A small network was shown many inputs. Here are its activations along a few directions, one row for each input.
In each table, some parts of the input vary, and every possible input appears once, in random order.
Descriptions start from the smaller parts, as in this example, which fits no table here: values(2) and (point or ring(9) or (line(4) and ring(8))).
Shared parts are said once, and a part with two or three values counts as separate values.
(in the rows, 128 means zero)

Other details of the inputs shift rows strongly along two fixed directions, in all tables alike. That doesn't count.

Table:
row 1: [138 140 144 147 168 134  97  60 154 148 100 140 116 127 147]
row 2: [136 142 153 150 174 131  89  59 164 149 102 135  87 143 146]
row 3: [130 133 156 137 183 141 128  67 156 124  82 115 119 136 159]
row 4: [168 178 164 117 158 139 141 144 154 106  81 138 130 105 109]
row 5: [100  70 119 129 174 154 111  43 147 150  90 143  81 154 178]
row 6: [151 136 127 106  69  94 154 220  86 106 149 132 193  90  84]
row 7: [151 155 105 127  62  98 136 213 128 129 152 127 167  96  67]
row 8: [ 82  65  67 207  83 115 134 128 103 144 220 101 135 183 147]
row 9: [105  76 105 146  85 113 139 149  85 115 179 122 142 139 114]
row 10: [151 202 171  79 148 137 131 150 157 112  76 129 136  81 114]
row 11: [127 145 118 101  70  98 147 231  82 106 184 124 164 104  95]
row 12: [113  85 145 131 168 130 109  70 154 134 111 118  75 151 148]
row 13: [150 182 139  85 143 133 108 143 197 146  80 133 128  81 107]
row 14: [169 169 182  72 153 109 128 150 172 121  54 143 136  77 104]
row 15: [111 118 102 149  95 129 154 140  77 113 173 112 163 167 138]
row 16: [ 61  18  77 206 108 121 131 109  68 142 220 101  68 203 160]
row 17: [112 131 142 155 192 169 121  72 152 125 125 109  74 169 187]
row 18: [125 114 101 178  96 133 158 173  70 100 193 114 162 153 122]
row 19: [177 187 146  89 144 150 146 140 144 110  69 150 163 100 114]
row 20: [ 89  59 122 143 166 151 113  25 144 141 121 123  83 187 189]
row 21: [152 170 105 116  49 116 132 203  69 130 167 150 204 108  71]
row 22: [ 91 111 129 177 190 154  80  11 155 163 145 109  46 188 201]
row 23: [ 90  49  81 172  86 117 139 146  66 131 189 121 120 146 132]
row 24: [108 109  75 155  70 125 137 148 116 142 182 125 162 154 125]
row 25: [148 164 163  56 156 129 114 125 173 125  68 145 108  72 112]
row 26: [146 157 154  59 159 129 119 138 163 141  61 155  99  59 106]
row 27: [165 188 180  94 161 127 133 131 167 110  54 135 135  88 108]
row 28: [140 129 114 100  72 109 156 196  82 119 157 133 188 121 102]
Description of these inputs: line(4) and (values(2) or line(5)).
Q: Changing only the line(4) part turns row 21 into row 22. The same change can be made to row 20. Which row results?
A: row 25
Q: Change only the line(4) part in row 10. List by row number the other rows that result.
A: row 3, row 15, row 27
Q: A walk changes only the line(5) part. It starts at row 18 and steps to row 3. List the rest of the walk in order.
A: row 6, row 9, row 23

Table:
row 29: [140 148 148  81 128 114 121 155 127 128  89 141 125  75 100]
row 30: [104  90 113 117 121 127 140 141 112 124 147 115 109 141 135]
row 31: [125 114 121 143 125 148 140 122  87 110 145 135 131 154 135]
row 32: [123 104 106 153 111 119 111 129 118 147 151 144 116 139 126]
row 33: [116 107 125 187 134 115 134 116 139 120 152  94 108 158 132]
row 34: [110 108  99 141 113 123 125 147 138 144 158 125 104 138 135]
row 35: [110  90 108 135 107 114 132 118 122 141 145 128 144 140 134]
row 36: [115 134 123 130 120 130 134 132 121 118 167 110 128 157 149]
row 37: [113  92 116 132 110 115 120 123 101 130 139 132 122 142 129]
row 38: [106 103 123 130 118 111 118 128 108 137 161 121 107 129 128]
row 39: [122 117 147 102 156 131 122 111 130 135  94 132  96 107 128]
row 40: [153 162 136 135 154 137 113 101 145 141 103 141 125 130 130]
row 41: [116  95 118 132 108 110 116 118 110 136 152 133 123 141 126]
row 42: [114  99 114 139 108 113 114 119 115 140 153 136 122 140 121]
row 43: [123 142 157 122 171 152 126  87 129 125 101 124  95 134 157]
row 44: [135 122 104 122  79 110 131 162 125 138 141 133 169 104 100]
row 45: [125 115 119 106 106 127 142 179  83 111 141 134 130  93  93]
row 46: [106 107 107 136 112 126 121 144 136 141 160 119 108 140 128]
row 47: [121 146 103 152 127 136 130 143 129 130 164 112 121 152 142]
row 48: [116 141 113 146 120 140 126 140 130 128 166 111 123 155 138]
row 49: [119  86 117 128 115 124 131 122  95 130 141 134 119 145 125]
row 50: [130 134 119 154 112 130 117 114 110 131 159 124 135 153 134]
row 51: [133 160 157 116 155 135 115 101 142 125 117 127 117 119 143]
row 52: [139 167 147 129 158 144 109 110 145 136 116 126 112 119 129]
row 53: [105 119 122 140 131 140 136 119 115 121 155 108 111 170 166]
row 54: [156 155 118 104  83 137 167 199  87  99 126 147 204  97  87]
row 55: [123 133 121 151 115 127 119 114 108 126 159 130 137 157 132]
row 56: [120 122 122 189 123 121 133 143 142 115 149 104 119 148 114]
row 57: [129 133  98 167 120 133 133 121 122 140 150 122 152 153 141]
row 58: [144 154 151 118 146 134 112  91 143 125 104 137 133 131 138]
row 59: [135 106 139 103 150 140 126 101 131 126  82 151 110 115 121]
row 60: [123 123 137  93 147 121 117 114 165 136 105 125 106 116 137]
row 61: [141 132 112  93  70 101 149 203  99 122 119 147 192  88  81]
row 62: [113 118 109 163 124 134 130  94 125 133 153 120 146 164 155]
row 63: [145 149 139 169 163 125 129 123 179 121  96 119 108 123 119]
row 64: [142 146 153 114 150 146 129  98 126 121  91 140 127 134 134]
row 65: [113 122 127 143 133 149 141 134  84 108 152 125 114 137 143]
row 66: [137 143 139 120 145 142 135  97 144 127  90 135 150 136 149]
row 67: [129 130 138 114 148 124 105 108 153 147 109 133  95 101 124]
row 68: [119 101 112 149 108 123 107 125 119 146 153 137 120 140 120]
row 69: [112  80 105 131 112 128 145 122 109 132 132 128 141 139 133]
row 70: [112 111 109 152 117 122 115 140 116 149 158 133  97 125 128]
row 71: [130 131 140 118 150 132 101 112 154 149 111 134  97 102 121]
row 72: [172 187 148  77 111 133 156 175 126 111  69 155 196  78  89]
row 73: [119 142 123 153 122 130 120 127 107 129 167 117 117 141 137]
row 74: [154 162 159 121 137 106 139 163 160 110  92 124 148  95  88]
row 75: [114  76  99 134 118 137 146 122 109 119 133 133 141 133 133]
row 76: [124 126 126 143 116 132 129 119  94 122 146 128 136 161 138]
row 77: [137 123 122 128 137 130 119 105 171 159  90 146 129 111 134]
row 78: [138 165 118 116  94 125 135 176 122 117 161 115 153 121 109]
row 79: [140 147 140 122 144 138 127  92 154 130  99 131 154 131 148]
row 80: [150 158 144 129 150 142 106  97 147 138 107 134 129 131 126]
row 81: [121 100 110 143 104 117 111 118 118 143 154 130 119 136 123]
row 82: [126 129 106 157 111 132 133 113 123 134 154 118 157 152 142]
row 83: [126 118 130 115 137 123 120  98 165 149  92 142 136 114 130]
row 84: [121 120 137  91 148 124 125 120 154 134  95 128 103 123 138]
row 85: [143 153 133 134 145 145 120  98 161 142  99 129 150 129 137]
row 86: [135 119 128 122 135 134 113 101 170 156  94 138 134 112 129]
row 87: [125 134 142 113 173 163 141  96 146 110 100 124  99 140 163]
row 88: [122 110 132  93 157 144 137 118 147 117  92 132  99 112 135]
row 89: [140 129 163 134 161 111 134 117 158 114  96 110 122 126 134]
row 90: [113 124 123 128 125 144 148 138 105 112 155 112 122 156 148]
row 91: [131 165 153 121 157 135 112 105 145 131 117 131 116 120 135]
row 92: [162 135 155 105  93  94 175 227  86  85 129 129 182  91  85]
row 93: [149 102 170 119 176 124 153 121 135  90  91 124 124 117 154]
row 94: [142 121 146 130 108  97 160 187  99  97 134 110 156 118 107]
row 95: [123 146 115 163 131 135 124 133 106 136 165 120 113 143 134]
row 96: [131 157 155 116 156 138 120 109 129 121 104 129 113 122 147]
row 97: [130 161 143 110 153 138 123 113 164 125 115 125 121 132 142]
row 98: [158 175 140  57 105 108 130 194 157 123  95 148 154  59  73]
row 99: [108 106 105 130 112 120 123 138 136 138 161 114 110 138 130]
row 100: [122 133 120 115  94 105 122 175 106 129 154 134 134  96  90]
Q: What is each input in this table made of?
A: line(8) and (point or (values(2) and line(4)))
Q: Changing only the line(8) part turns row 65 into row 51. The same change can be made to row 59. Which row results?
A: row 41
Q: Changing only the line(8) part turns row 94 into row 89. The same change can be made to row 84. Which row results?
A: row 60
Q: A walk changes only the line(4) part. It starts at row 57 and steps to row 40. List the rest of the walk in order.
A: row 95, row 47
Q: Change only the values(2) part in row 41. List by row number the other rows that result.
A: row 58
Q: Change only the line(8) part in row 54. List by row number the other rows that result.
A: row 57, row 62, row 66, row 72, row 79, row 82, row 85
Q: A walk changes only the line(8) part. It starts at row 87 and steps to row 90. List the rest of the walk in order.
A: row 53, row 36, row 97, row 78, row 48, row 47
Q: Change only the line(4) part in row 67. List by row number the other rows that result.
A: row 44, row 81, row 99
